Each row below holds a small network's activations on one input, seen along a few directions.
In each table, some parts of the input vary, and every possible input appears once, in random order.
Descriptions start from the smaller parts, as in this example, which fits no table here: line(6) and (point or (values(2) and ring(5)) or ring(11)).
Shared parts are said once, and a part with two or three values counts as separate values.

Table:
r1: [ 2  1 -1  3 -1  4  0 -1  0  4 -3 -4  3  2  0]
r2: [-2  0 -2  1  0  3  1 -3 -3  2 -4 -3  9  2  1]
r3: [ 4  0  3 -2 -2  2 -3  0  2  6 -4 -3  4  0  0]
r4: [-3  0  0 -4 -1  1 -4  0 -2  4 -2  3  5 -2 -4]
r5: [-5 -1 -2 -3  0 -1 -1 -1 -4  1 -3  3  8 -3 -3]
r6: [-1 -1  0 -3  1  3  5 -4 -3 -1  1  1  9  3  0]
r7: [-2 -1 -1 -2 -1  1 -1 -2 -3  2 -3 -1 11 -4  0]
r8: [-2 -4  2 -5  1  1  2 -2 -2  0 -1  5 10 -4 -1]
r9: [ 2 -1  2 -2  0  0 -4  0  1  5 -2  1  2  0 -4]
r10: [-2  0  1 -4 -1  1 -4  1 -1  2 -3  4  5 -4 -4]
r11: [ 1  0  1 -2  0  3 -2  0  0  5 -4 -1  7 -4  0]
r12: [ 1 -2  5 -4 -2  0 -2  0  1  6 -2 -1  2  0 -2]
r13: [-2 -3  1 -6  0  1  3 -3 -3  1 -1  4 10 -3  0]
r14: [-1 -1 -1 -3 -1  1 -1 -2 -2  2 -2  0 11 -4  1]
r15: [-3  0 -3  3  3  2  2 -1 -3  0 -3  0  7  2 -4]
r16: [ 4 -1  5 -5 -1  1  1 -1  1  4 -1  2  2  2 -1]
r17: [  2   8 -11  20   4 -17   6  14  11 -24  19  -3 -61   6  15]
r18: [  3  12 -16  24   3 -16   3  16  12 -21  18  -8 -60   7  16]
r19: [ 4 -2  4 -2 -1  3  2 -2  1  0  2  1  4  3 -1]
r20: [-5 -1  0 -6  0  0  0 -2 -2  1  0  2 10 -4  0]
r21: [ 1  0  0  2  1  2 -3 -1 -1  1  0  0  2  1 -5]
r22: [-1 -4  1 -2  2  3  4 -5 -2 -1  0  2  9  1 -1]
r23: [-1  0  2 -3 -2  2 -4 -1 -2  5 -4  0  7 -4 -1]
r24: [ -1  11 -12  21   4 -19   4  17  11 -23  19  -6 -61   6  14]
r25: [ 4 -1  6 -6 -2  1 -1 -2  1  3  0  2  4  1 -1]
r26: [ 3  0  1 -2 -3  2 -3 -1  1  6 -4 -3  2  1 -1]
r27: [ 3  0  0  3 -1  4 -1 -1  0  2 -2 -4  3  1 -2]
r28: [ 0  0 -2  2  1  4  2 -3 -1  2 -3 -3 10  2  1]
r29: [-2 -3  6 -6 -1  1 -1 -2 -2  3 -2  5  6 -5 -2]
r30: [-3 -1 -3  2  3  2  1 -1 -2 -1 -2  0  8  2 -4]
r31: [ 0 -1  2  0 -1  1  0 -1  0  2  0 -2  2  2 -3]
r32: [-2 -3  6 -7 -2  2 -3 -3 -2  1 -1  5  7 -5 -2]
r33: [ 3 -2  4 -1 -1  3  2 -2  0  1  0  0  3  3 -2]
The inputs of r20 and r8 match in every part but one. If r15 is changed in the same way as r20 into r8, which row does it become? -> r6
Describe the family of inputs behind these rows. -> values(3) and (point or (values(2) and ring(5)))
Which other rows does r32 become when the values(2) part takes its other values? List them by row number. -> r29

Table:
r34: [ -1 -11  13 -23  -4  18  -3 -16 -11  21 -17   6  60  -5 -15]
r35: [ 4  2  0  3 -2 -1 -2  3  3  2  0 -4 -8  3  2]
r36: [-3  2 -4  2  2 -2  3  0  1 -6  5 -1 -2  2  2]
r37: [-3  2 -1 -1  2 -4  1  2  0 -4  3  4 -5 -1 -1]
r38: [ 0 -1 -1  0  1 -2  6  0  1 -3  4  0 -6  3  4]
r39: [ 1  2  0  1  0 -2 -4  4  2  2 -1  0 -7 -5  2]
r40: [ 1  0  2 -2 -1 -3  2  0  1 -7  5  5 -7  0 -1]
r41: [-2  3 -6  6  1 -1  2  2  1 -3  2 -5 -3  2  2]
r42: [ 1  1 -3  6  0  0 -4  1  1  0  0 -3 -7  1  1]
r43: [ 3  0  3  0 -1 -2 -2  3  2  2 -1  1 -8 -1  0]
r44: [ 0  0 -4  7  2  0  2  0  0 -4  2 -3 -6  1  4]
Describe the family of inputs behind these rows. -> point or (values(2) and ring(5))

Table:
r45: [ -5  -4  -9  -1  -1  12  -6  -9 -12  15  -8  -9  42  13 -22]
r46: [-17  13 -33  11   4  -8  10   3  -1 -17   9 -16   1   3  18]
r47: [ -5  -7   3  -5  -1   6  -8 -13 -18   8 -17   9  35   1 -28]
r48: [-11 -10   6 -28  10   6  17 -10  -8  -5   4  12  24   5   6]
r49: [ -8  -4  -1 -20   3   2  14 -11  -5 -11  19  19  21  -5   5]
r50: [ 20  -9  16  -5  -8  18 -14  -1   3  13 -11  -2  16 -19   5]
r51: [  6 -11   7  -5   1   9   6 -23  -4 -11   2  -2  39   0 -12]
r52: [  5  -6  -2  19   9  -7  16  -2  11 -10  11  -8 -44  19  12]
r53: [ 20   1  18  -6 -11  -7  -2  18  14  14  -4  -3 -33   2  -4]
r54: [ -4   3  -4  26   8 -15  -2   7   6  -6   6   7 -43   1   0]
r55: [  7  -2  11  -6  -9  10 -29   1 -10  26 -29   5  10 -14 -10]
r56: [ 18   3  17  -2 -13  -3  -5  14  20  -7   9   2 -32  -4  -3]
r57: [  6  13   2   4  -4  -4 -20  16  15  10  -2 -13 -27   4 -10]
r58: [  7   1  -3  28  11 -10   7   4  11 -23  22   0 -39   3  14]
r59: [-21  -2   3 -20   7  -7   1  -7 -10  -3   1  24  21 -12  -6]
r60: [ -7   8 -12   4   0  -8  24   5  -6 -14   7  -6  -8   4  22]
r61: [ 18  -2  14  -7  -8  10 -15  -1  -8  33 -25  -6  12   0   4]
r62: [-21  -4  -9 -18  10   3   7  -9   2  -2  12   2  30  -3   2]
r63: [  8   6  12  -3  -7 -14 -16  11  16   6  -9   4 -33 -12 -13]
r64: [  6  -6  18  -3   0  12   9  -1 -14  22 -14   6  42  10 -14]
r65: [ -5   4 -18  28  11  -6  -2   6   9  -6  14 -14 -37  14   5]
r66: [ -8   9 -16   8  -1  -6  19  -2  -2 -39  18  -2  -6  -1  23]
r67: [  7   2  -4  -1  -6  16 -27  -2  -3  30 -21 -16  18   0  -3]
r68: [-18   3 -15   3  -6  -9  14   7  -4 -23   5   6 -10 -11   9]
Describe the family of inputs behind these rows. -> values(4) and ring(6)
The inputs of r62 and r48 match in every part but the values(4) part. If r45 is changed in the same way as r62 into r48, which row does it become? -> r64
Which other rows does r68 become when the ring(6) part takes its other values? List them by row number. -> r47, r54, r55, r59, r63
Which other rows does r63 become when the values(4) part takes its other values? List them by row number. -> r53, r56, r57

Table:
r69: [  1  -2   9 -14  -1  -2  -2   1   1  -1   2  12   2 -10  -5]
r70: [  3   0  -2   5  -4   7  -6  -2  -1  13 -11 -11  12   3  -2]
r71: [  5   0  -1   6  -3   8  -5  -1  -2  12 -11 -11  12   3  -1]
r72: [  0   0   9 -15   0  -3  -4   1   1   0   3  12   3  -9  -6]
r73: [ 9 -3 12 -6 -5  3 -8  1  2 11 -7  2  3 -1 -7]
r74: [-9 -3 -2 -6  4  0 10 -4 -6 -7  2  8 11 -3  3]
r75: [  0   7 -11  19   3 -13   3  12   8 -14  11  -6 -46   5  10]
r76: [ 6 -2 11 -7 -5  2 -9  1  2 12 -6  1  3  0 -8]
r77: [-8 -1 -3 -9  5 -1  8 -4 -4 -6  6  7 12 -1  3]
r78: [-5 -3 -6  5  2  6  5 -8 -6 -3 -1 -4 17  3  2]
r79: [-5 -2 -7  2  3  6  5 -6 -4 -2  1 -5 18  6  0]
r80: [  2   7  -9  20   3 -13   3  11   9 -15  11  -6 -46   5  11]
Describe the family of inputs behind these rows. -> values(2) and (point or ring(5))
The inputs of r76 and r73 match in every part but the values(2) part. If r72 is changed in the same way as r76 into r73, which row does it become? -> r69
